A small network was trained on invented records. Each row is its activation on one of them, seen along a few directions.
Each row is followed by the record's values for the fields KOMAD, SITU, LOZ, KIR, RIR, VUGU.
Not every record has every field; a missing one is written absent.
The largest differences between rows may come from other fields.
In the rows, zero is written as 500.
Strong random noise was added to every row along 14 fixed directions; ignore it. To show where, here is one row again and again, with new noise each time:
[560 875 585 630 426 460 454 677 503 587 572 641 541 401 809 593 603 458
 479 543 374 479 689 536 525 212 412 435]
[518 473 455 621 698 436 444 458 372 314 339 578 800 589 575 472 529 555
 491 684 622 671 727 333 570 683 546 555]
[347 212 400 527 528 534 315 203 267 523 218 318 429 395 478 319 410 681
 381 484 615 476 528 470 429 641 585 591]
[382 392 409 652 486 686 489 420 538 579 483 388 557 522 610 200 346 196
 522 594 397 339 680 503 630 594 561 371]
[356 509 575 527 560 558 675 374 391 561 476 433 402 670 528 427 233 367
 402 501 399 568 698 335 681 496 625 470]
[371 346 481 391 753 440 595 400 327 335 416 589 409 464 618 597 454 643
 413 238 498 777 426 142 678 347 407 538]
[373 705 419 584 528 562 605 405 407 695 637 438 227 538 614 439 573 199
 325 485 527 486 815 290 622 402 598 472]
[498 459 631 505 646 468 525 511 429 400 632 506 453 635 422 409 411 356
 415 665 720 588 697 410 340 660 677 596]
[523 556 428 488 332 510 103 472 498 446 755 338 394 233 571 391 729 324
 495 390 545 549 491 577 478 431 531 555]
[446 509 675 599 475 398 603 459 358 502 240 408 315 555 486 594 339 583
 462 429 353 553 415 581 601 408 427 601]
[550 480 403 573 466 365 421 687 547 522  71 389 575 138 702 644 494 542
 465 464 496 549 374 872 402 572 337 553]
[474 497 603 464 544 513 664 609 588 546 705 493 312 599 384 607 456 313
 523 404 387 516 394 610 483 509 453 584]
[453 421 438 561 508 486 447 686 558 482 528 469 287 214 704 416 563 261
 482 342 496 430 386 584 458 324 340 454]
[464 559 519 513 375 521 386 771 375 486 498 525 613 513 343 696 335 648
 647 522 299 351 527 650 511 483 637 466]
[288 243 371 476 691 396 627 465 340 378 634 220 362 535 426 416 118 364
 198 350 469 702 566 486 590 636 678 597]
[416 662 356 397 356 588 361 392 425 789 537 513 424 409 469 708 731 637
 520 333 362 509 528 513 554 457 496 563]

[566 472 439 426 530 592 274 456 464 380 643 488 622 326 536 535 573 722
 512 456 551 373 448 504 377 390 521 462]
(KOMAD futiv; SITU fesi; LOZ absent; KIR absent; RIR rul; VUGU absent)
[376 341 593 306 513 676 515 360 398 457 609 412 197 430 469 338 220 427
 439 355 594 398 531 222 476 314 701 351]
(KOMAD absent; SITU absent; LOZ absent; KIR absent; RIR rul; VUGU absent)
[574 607 401 519 720 492 468 404 395 533 443 680 580 464 584 567 804 688
 373 669 862 471 735 309 258 537 500 566]
(KOMAD futiv; SITU ziz; LOZ absent; KIR absent; RIR rul; VUGU absent)
[404 317 483 580 404 481 283 580 399 462 624 711 591 607 412 234 643 455
 701 506 421 444 506 386 574 461 430 480]
(KOMAD futiv; SITU ziz; LOZ kol; KIR dusi; RIR rul; VUGU absent)
[429 448 648 577 426 447 655 458 455 498 429 404 633 854 259 476 192 373
 620 494 207 700 520 589 804 624 575 562]
(KOMAD futiv; SITU fesi; LOZ absent; KIR absent; RIR absent; VUGU absent)
[485 547 496 409 341 645 493 439 629 703 553 395 451 493 418 620 487 508
 601 365 276 403 323 675 620 510 447 508]
(KOMAD nozod; SITU ziz; LOZ absent; KIR absent; RIR absent; VUGU absent)
[610 688 794 455 421 424 482 413 578 525 687 490 556 619 555 489 428 493
 434 552 470 732 530 628 467 457 494 625]
(KOMAD futiv; SITU ziz; LOZ absent; KIR absent; RIR absent; VUGU absent)
[669 651 732 504 442 285 558 609 588 290 488 384 491 484 506 527 299 399
 411 568 485 743 477 779 343 503 500 615]
(KOMAD futiv; SITU ziz; LOZ absent; KIR absent; RIR rul; VUGU vip)
[542 422 748 328 269 575 235 323 541 489 455 363 593 324 676 253 164 721
 415 552 506 501 461 619 297 415 653 410]
(KOMAD futiv; SITU fesi; LOZ kol; KIR lek; RIR absent; VUGU vip)
[420 528 640 462 426 580 565 417 499 737 779 621 473 659 538 325 357 559
 426 520 368 392 619 454 449 394 535 436]
(KOMAD nozod; SITU fesi; LOZ kol; KIR dusi; RIR rul; VUGU absent)
[470 651 281 622 523 518 390 454 332 442 748 313 362 550 286 564 721 389
 415 561 644 355 716 362 569 544 723 549]
(KOMAD absent; SITU absent; LOZ absent; KIR absent; RIR absent; VUGU demek)
[733 744 676 679 500 357 420 710 585 192 373 525 674 436 742 379 527 150
 549 770 766 645 720 450 533 488 524 398]
(KOMAD futiv; SITU ziz; LOZ kol; KIR dusi; RIR absent; VUGU absent)
[599 680 888 487 432 257 727 516 570 581 420 602 262 712 486 529 492 386
 455 568 533 826 467 622 411 537 386 740]
(KOMAD nozod; SITU ziz; LOZ absent; KIR absent; RIR gusig; VUGU absent)
[532 643 577 189 371 649 407 373 477 620 491 637 581 571 188 810 562 810
 701 423 501 572 465 428 419 540 672 504]
(KOMAD futiv; SITU ziz; LOZ kol; KIR lek; RIR absent; VUGU demek)
[635 702 491 620 644 458 445 401 469 275 783 294 415 528 428 614 688 442
 344 602 702 451 571 485 457 478 582 633]
(KOMAD futiv; SITU ziz; LOZ absent; KIR absent; RIR absent; VUGU demek)
[490 401 428 574 423 607 430 592 549 531 516 488 361 478 327 569 670 544
 693 444 368 148 256 636 447 442 371 494]
(KOMAD absent; SITU absent; LOZ absent; KIR absent; RIR absent; VUGU vip)
[396 480 418 528 372 319 662 840 373 589 295 548 368 623 158 668 464 433
 590 431 442 582 455 539 612 592 547 536]
(KOMAD futiv; SITU ziz; LOZ kol; KIR lek; RIR absent; VUGU vip)
[385 430 448 618 437 329 402 715 278 418 424 524 505 583 419 431 431 572
 525 559 418 500 592 455 587 521 576 522]
(KOMAD nozod; SITU fesi; LOZ absent; KIR absent; RIR absent; VUGU vip)
[596 486 328 443 452 530 392 492 539 326 144 298 463 305 364 732 711 329
 708 485 699 521 384 375 745 718 587 450]
(KOMAD nozod; SITU fesi; LOZ kol; KIR dusi; RIR gusig; VUGU demek)
[484 495 444 484 341 598 581 499 686 682 499 273 636 500 473 507 271 331
 523 469 269 449 425 817 641 659 526 437]
(KOMAD futiv; SITU fesi; LOZ kol; KIR dusi; RIR absent; VUGU absent)
[506 552 400 815 696 259 724 444 422 533 513 417 361 585 520 551 640 516
 234 441 468 532 445 669 513 389 246 708]
(KOMAD futiv; SITU ziz; LOZ absent; KIR absent; RIR gusig; VUGU absent)
[478 358 663 445 691 634 722 653 544 395 470 716 411 580 535 514 385 457
 679 465 539 350 382 222 548 351 421 350]
(KOMAD nozod; SITU fesi; LOZ absent; KIR absent; RIR absent; VUGU absent)
[442 573 717 314 203 428 269 521 362 502 560 579 503 567 463 444 388 660
 624 428 327 754 513 368 661 406 615 505]
(KOMAD nozod; SITU fesi; LOZ absent; KIR absent; RIR absent; VUGU vip)
[429 361 562 515 514 413 401 360 432 429 291 578 446 398 686 235 513 455
 456 488 597 723 525 402 482 478 426 515]
(KOMAD futiv; SITU ziz; LOZ kol; KIR lek; RIR gusig; VUGU demek)
[398 230 275 387 632 485 384 467 427 503 594 647 854 488 561 317 451 666
 422 527 624 651 617 352 444 698 589 470]
(KOMAD futiv; SITU fesi; LOZ kol; KIR dusi; RIR gusig; VUGU absent)
[570 727 563 662 617 339 619 761 428 518 451 857 402 528 594 583 769 522
 471 722 742 408 753 440 176 366 400 541]
(KOMAD futiv; SITU ziz; LOZ absent; KIR absent; RIR rul; VUGU demek)
[400 432 366 291 632 520 749 597 621 757 423 540 420 473 457 715 469 410
 414 439 528 642 479 609 371 771 477 589]
(KOMAD futiv; SITU ziz; LOZ absent; KIR absent; RIR absent; VUGU vip)
[667 754 570 686 580 279 583 799 435 203 538 540 622 641 414 821 550 545
 572 578 439 607 523 475 672 416 474 544]
(KOMAD nozod; SITU fesi; LOZ absent; KIR absent; RIR absent; VUGU vip)
[479 554 592 210 391 350 424 493 327 648 315 555 412 368 519 654 401 860
 349 459 662 762 529 455 310 492 647 579]
(KOMAD futiv; SITU fesi; LOZ absent; KIR absent; RIR gusig; VUGU vip)
[666 611 668 636 405 356 463 486 551 263 431 281 399 499 515 536 439 552
 467 560 381 493 291 755 511 461 401 630]
(KOMAD nozod; SITU ziz; LOZ absent; KIR absent; RIR gusig; VUGU vip)
[410 284 417 738 426 470 531 482 481 631 537 473 503 653 386 237 520 450
 502 513 371 354 417 667 574 555 386 528]
(KOMAD futiv; SITU fesi; LOZ kol; KIR lek; RIR gusig; VUGU absent)
[341 368 528 556 475 394 644 702 354 521 534 669 438 667 396 425 258 615
 523 459 276 396 482 605 393 412 482 502]
(KOMAD futiv; SITU fesi; LOZ kimim; KIR dusi; RIR gusig; VUGU absent)

Here are new rows. What are their fields?
[610 431 553 624 765 555 770 304 560 332 555 297 352 609 456 453 397 440
 281 632 725 305 462 512 317 557 545 553]
(KOMAD futiv; SITU fesi; LOZ kol; KIR lek; RIR gusig; VUGU absent)
[340 379 365 322 401 600 522 511 471 656 579 598 652 629 243 628 418 579
 717 237 125 601 412 500 733 520 515 466]
(KOMAD futiv; SITU fesi; LOZ absent; KIR absent; RIR rul; VUGU absent)
[469 578 390 476 488 529 395 691 367 549 236 467 574 171 611 738 336 695
 462 446 511 366 559 616 379 353 589 400]
(KOMAD futiv; SITU ziz; LOZ absent; KIR absent; RIR absent; VUGU absent)
[527 196 605 315 558 647 396 609 510 237 609 536 509 389 360 535 287 686
 634 379 623 322 230 405 363 372 584 372]
(KOMAD futiv; SITU ziz; LOZ kol; KIR lek; RIR absent; VUGU absent)
[521 538 505 492 447 434 352 704 503 462 592 785 678 481 645 396 655 479
 641 539 510 565 572 320 561 417 458 404]
(KOMAD nozod; SITU fesi; LOZ kol; KIR dusi; RIR gusig; VUGU absent)
[618 470 690 508 519 459 663 576 748 489 542 382 524 462 590 577 293 426
 469 448 379 544 265 890 416 482 326 549]
(KOMAD futiv; SITU fesi; LOZ absent; KIR absent; RIR absent; VUGU absent)
[445 437 361 361 519 534 280 716 462 312 655 581 804 283 661 458 371 534
 560 439 501 588 603 368 571 410 637 315]
(KOMAD futiv; SITU fesi; LOZ absent; KIR absent; RIR absent; VUGU demek)
[523 520 347 454 541 540 295 345 468 324 796 466 699 528 436 654 750 704
 536 352 328 635 374 393 709 492 453 584]
(KOMAD futiv; SITU fesi; LOZ kol; KIR lek; RIR absent; VUGU vip)
[489 603 417 357 250 516 351 555 574 697 303 549 555 352 570 584 679 500
 680 415 388 651 446 525 663 575 430 469]
(KOMAD nozod; SITU fesi; LOZ absent; KIR absent; RIR absent; VUGU vip)
[559 463 676 466 513 466 525 572 556 432 255 671 578 494 604 487 492 420
 663 545 542 674 438 446 568 504 391 484]
(KOMAD futiv; SITU ziz; LOZ absent; KIR absent; RIR gusig; VUGU absent)
[435 399 460 477 493 439 609 583 583 693 251 509 208 341 598 458 633 268
 487 448 549 568 408 599 421 628 320 567]
(KOMAD nozod; SITU fesi; LOZ absent; KIR absent; RIR rul; VUGU vip)
[463 661 796 469 275 375 473 728 482 685 369 795 501 442 720 479 354 679
 575 510 312 508 526 668 315 199 395 418]
(KOMAD futiv; SITU fesi; LOZ kol; KIR dusi; RIR absent; VUGU demek)
[529 338 600 428 615 669 596 333 618 435 387 478 818 581 593 456 156 733
 528 595 371 437 419 568 473 590 485 412]
(KOMAD futiv; SITU fesi; LOZ absent; KIR absent; RIR absent; VUGU vip)
[404 629 290 584 405 445 395 321 357 676 726 374 400 662 345 534 708 645
 351 475 307 454 582 535 630 560 543 669]
(KOMAD nozod; SITU ziz; LOZ absent; KIR absent; RIR gusig; VUGU vip)
[515 436 622 499 601 478 318 585 455 319 703 678 701 502 605 395 484 540
 538 568 557 610 576 422 410 447 502 536]
(KOMAD futiv; SITU ziz; LOZ absent; KIR absent; RIR absent; VUGU absent)
[582 579 518 356 460 594 535 260 674 694 524 464 631 562 425 610 588 465
 563 454 443 681 454 614 526 646 487 582]
(KOMAD futiv; SITU fesi; LOZ absent; KIR absent; RIR gusig; VUGU absent)
